A small network was trained on invented records. Each row is its activation on one of them, seen along a few directions.
After each row come some of the record's fields: Kobef, Zavi, Rika, Zem, Sisu, Zorek.
A field that a record lacks is written absent.
The largest differences between rows may come from other fields.
(in the rows, 500 means zero)
Random noise pushes rows far along 2 fixed directions. That doesn't count. These rows show it; they differ only by the noise:
[384 556 438 626 297 616 424 607 332 474 362 337 364 461 522 443 517]
[381 562 472 582 326 589 436 588 410 458 430 415 379 461 532 447 527]
[367 573 519 569 323 552 454 574 484 429 521 478 400 441 543 443 550]
[382 564 486 552 349 578 440 577 451 453 459 458 386 466 538 452 528]

[614 472 468 444 534 478 400 507 488 575 325 495 564 562 457 400 414] : Kobef=b1 Zavi=c1 Rika=absent Zem=absent Sisu=absent Zorek=g2
[485 506 467 401 573 539 553 528 598 472 496 531 460 562 557 523 481] : Kobef=b1 Zavi=absent Rika=absent Zem=absent Sisu=absent Zorek=absent
[518 516 453 279 650 557 517 476 610 525 524 647 443 598 539 533 462] : Kobef=b1 Zavi=absent Rika=h2 Zem=w4 Sisu=z2 Zorek=g2
[459 545 564 283 530 433 497 492 790 428 655 753 473 513 562 435 531] : Kobef=b2 Zavi=c1 Rika=absent Zem=absent Sisu=absent Zorek=g2
[379 542 447 596 315 598 517 582 329 462 460 293 366 433 515 466 518] : Kobef=b1 Zavi=absent Rika=absent Zem=absent Sisu=absent Zorek=absent
[644 437 529 298 861 430 527 362 602 570 540 730 602 617 461 666 417] : Kobef=b3 Zavi=absent Rika=h2 Zem=w1 Sisu=z1 Zorek=g1
[419 513 519 711 234 510 424 596 326 481 393 299 454 389 452 382 485] : Kobef=b2 Zavi=absent Rika=absent Zem=absent Sisu=absent Zorek=absent
[511 527 544 470 458 455 519 524 613 475 630 574 546 481 530 435 529] : Kobef=b1 Zavi=absent Rika=h2 Zem=w4 Sisu=z2 Zorek=g2
[412 616 533 376 356 490 422 561 690 448 547 651 415 487 562 392 538] : Kobef=b2 Zavi=c1 Rika=absent Zem=absent Sisu=absent Zorek=g2
[547 443 375 645 508 579 565 539 336 517 313 274 523 527 485 541 528] : Kobef=b1 Zavi=c1 Rika=h1 Zem=w2 Sisu=z2 Zorek=g1
[406 590 635 598 231 414 485 581 717 385 671 581 514 376 545 333 598] : Kobef=b2 Zavi=absent Rika=absent Zem=absent Sisu=absent Zorek=g2
[489 495 629 533 367 407 451 497 541 468 592 571 561 415 473 438 500] : Kobef=b2 Zavi=absent Rika=absent Zem=absent Sisu=absent Zorek=absent
[535 498 528 431 539 451 518 532 673 481 533 590 561 531 545 464 490] : Kobef=b1 Zavi=absent Rika=absent Zem=absent Sisu=absent Zorek=absent
[471 494 456 288 731 575 504 392 546 578 451 663 401 604 490 643 418] : Kobef=b2 Zavi=absent Rika=absent Zem=absent Sisu=absent Zorek=g1
[492 499 386 476 453 602 441 579 359 562 283 358 412 527 496 456 428] : Kobef=b1 Zavi=absent Rika=absent Zem=absent Sisu=absent Zorek=absent
[501 576 483 244 537 514 406 537 785 528 411 748 429 592 543 404 440] : Kobef=b2 Zavi=absent Rika=absent Zem=absent Sisu=absent Zorek=g2
[447 548 627 563 323 399 493 552 663 430 689 585 555 375 519 379 566] : Kobef=b1 Zavi=absent Rika=absent Zem=absent Sisu=absent Zorek=absent
[554 417 558 477 644 468 577 411 550 513 593 606 604 515 493 606 532] : Kobef=b3 Zavi=absent Rika=h1 Zem=w2 Sisu=z2 Zorek=g1
[646 381 443 433 731 489 514 418 393 619 382 484 578 598 455 609 401] : Kobef=b3 Zavi=absent Rika=absent Zem=absent Sisu=absent Zorek=g1
[442 537 648 386 473 396 470 479 740 454 656 733 511 460 501 434 483] : Kobef=b2 Zavi=absent Rika=absent Zem=absent Sisu=absent Zorek=absent
[518 525 554 320 534 457 487 497 689 485 577 673 499 526 513 457 478] : Kobef=b2 Zavi=absent Rika=absent Zem=absent Sisu=absent Zorek=absent
[559 449 647 542 450 357 489 473 577 498 635 588 655 441 492 446 509] : Kobef=b3 Zavi=absent Rika=absent Zem=absent Sisu=absent Zorek=absent
[579 500 332 546 515 621 553 545 404 531 323 334 479 558 491 519 538] : Kobef=b2 Zavi=c1 Rika=h1 Zem=w2 Sisu=z2 Zorek=g1
[599 502 504 459 471 438 451 584 715 512 449 595 590 524 539 371 489] : Kobef=b1 Zavi=absent Rika=absent Zem=absent Sisu=absent Zorek=g2
[469 447 385 325 754 656 447 457 359 587 257 507 354 650 499 629 361] : Kobef=b3 Zavi=absent Rika=absent Zem=absent Sisu=absent Zorek=absent
[448 583 600 492 257 397 420 569 640 430 601 572 510 414 524 317 541] : Kobef=b2 Zavi=c1 Rika=absent Zem=absent Sisu=absent Zorek=g2
[570 455 493 312 685 519 435 453 565 580 380 636 521 605 472 515 396] : Kobef=b1 Zavi=absent Rika=absent Zem=absent Sisu=absent Zorek=absent
[516 472 569 323 628 465 453 454 679 522 509 725 505 543 492 497 427] : Kobef=b2 Zavi=absent Rika=absent Zem=absent Sisu=absent Zorek=absent
[637 492 503 442 536 408 443 533 690 536 442 609 619 547 512 388 465] : Kobef=b1 Zavi=c1 Rika=absent Zem=absent Sisu=absent Zorek=g2
[424 566 493 506 305 524 502 607 555 433 546 446 428 437 556 372 543] : Kobef=b1 Zavi=absent Rika=absent Zem=absent Sisu=absent Zorek=g2
[483 487 402 709 380 609 563 560 247 483 419 194 469 481 496 515 561] : Kobef=b1 Zavi=c2 Rika=h2 Zem=w4 Sisu=z2 Zorek=g2
[446 445 390 442 752 614 614 420 397 519 499 442 407 586 533 700 502] : Kobef=b3 Zavi=c2 Rika=absent Zem=absent Sisu=absent Zorek=g1
[473 506 597 420 490 445 461 485 631 494 546 642 499 480 484 459 457] : Kobef=b2 Zavi=absent Rika=absent Zem=absent Sisu=absent Zorek=absent
[602 470 465 444 572 486 448 539 604 561 364 563 560 568 508 461 442] : Kobef=b1 Zavi=absent Rika=absent Zem=absent Sisu=absent Zorek=absent
[521 466 365 399 638 625 434 519 335 601 254 420 404 628 483 542 387] : Kobef=b3 Zavi=absent Rika=absent Zem=absent Sisu=absent Zorek=absent
[581 483 562 276 652 448 446 433 681 542 564 780 563 577 496 509 442] : Kobef=b2 Zavi=absent Rika=h2 Zem=w4 Sisu=z2 Zorek=g2
[476 499 497 263 623 518 455 465 620 508 453 660 448 592 528 493 448] : Kobef=b1 Zavi=c1 Rika=absent Zem=absent Sisu=absent Zorek=g2
[512 486 394 553 497 605 512 516 288 531 377 313 452 554 487 521 487] : Kobef=b1 Zavi=c1 Rika=h2 Zem=w4 Sisu=z2 Zorek=g2

Which values does each new row have?
[555 524 467 429 420 492 416 603 637 530 405 553 514 505 527 344 472] : Kobef=b1 Zavi=absent Rika=absent Zem=absent Sisu=absent Zorek=g2
[498 482 435 639 456 554 483 527 286 514 387 308 480 509 486 488 490] : Kobef=b3 Zavi=c1 Rika=h2 Zem=w4 Sisu=z2 Zorek=g2
[538 523 518 334 673 479 563 419 675 519 684 712 532 564 537 564 508] : Kobef=b1 Zavi=absent Rika=h2 Zem=w4 Sisu=z2 Zorek=g2
[471 508 480 392 513 509 420 461 420 554 421 522 425 532 479 511 430] : Kobef=b2 Zavi=c1 Rika=absent Zem=absent Sisu=absent Zorek=g2
[428 573 498 556 297 523 430 607 576 458 444 486 433 453 533 358 525] : Kobef=b2 Zavi=absent Rika=absent Zem=absent Sisu=absent Zorek=g2
[593 493 678 514 410 274 533 523 804 422 762 675 714 431 538 356 571] : Kobef=b3 Zavi=absent Rika=absent Zem=absent Sisu=absent Zorek=g2
[439 560 582 444 382 418 469 552 746 429 638 665 506 434 556 370 561] : Kobef=b1 Zavi=c1 Rika=absent Zem=absent Sisu=absent Zorek=g2
[571 473 458 389 735 510 625 443 639 485 579 570 550 579 543 619 503] : Kobef=b1 Zavi=c2 Rika=absent Zem=absent Sisu=absent Zorek=g1
[544 445 616 369 661 413 594 412 777 457 720 779 629 512 537 565 573] : Kobef=b3 Zavi=absent Rika=h1 Zem=w2 Sisu=z2 Zorek=g1
[503 539 503 415 452 479 526 588 725 436 553 571 505 519 586 397 523] : Kobef=b1 Zavi=absent Rika=absent Zem=absent Sisu=absent Zorek=g2
[413 479 435 682 456 597 523 537 221 499 378 228 408 481 484 529 480] : Kobef=b3 Zavi=absent Rika=absent Zem=absent Sisu=absent Zorek=absent
[554 510 544 429 469 442 472 536 695 495 538 634 556 511 519 395 499] : Kobef=b2 Zavi=absent Rika=h2 Zem=w4 Sisu=z2 Zorek=g2
[389 557 564 661 280 437 549 577 536 376 689 421 499 390 553 395 625] : Kobef=b3 Zavi=c1 Rika=absent Zem=absent Sisu=absent Zorek=g2
[574 482 575 464 564 434 502 462 611 509 597 622 616 524 487 473 500] : Kobef=b1 Zavi=absent Rika=h2 Zem=w4 Sisu=z2 Zorek=g2
[476 532 555 590 365 425 482 541 498 450 588 448 536 447 503 386 537] : Kobef=b3 Zavi=c1 Rika=absent Zem=absent Sisu=absent Zorek=g2
[521 571 599 487 310 349 505 571 785 391 716 615 587 416 555 283 593] : Kobef=b2 Zavi=c1 Rika=absent Zem=absent Sisu=absent Zorek=g2
[480 546 438 561 269 567 361 615 390 536 270 380 427 482 489 373 467] : Kobef=b2 Zavi=absent Rika=absent Zem=absent Sisu=absent Zorek=g2
[530 512 599 390 526 396 484 458 661 469 619 644 582 507 502 419 487] : Kobef=b1 Zavi=c1 Rika=absent Zem=absent Sisu=absent Zorek=g2
[412 535 526 610 393 519 583 486 424 452 633 408 454 423 499 548 574] : Kobef=b2 Zavi=absent Rika=absent Zem=absent Sisu=absent Zorek=g1
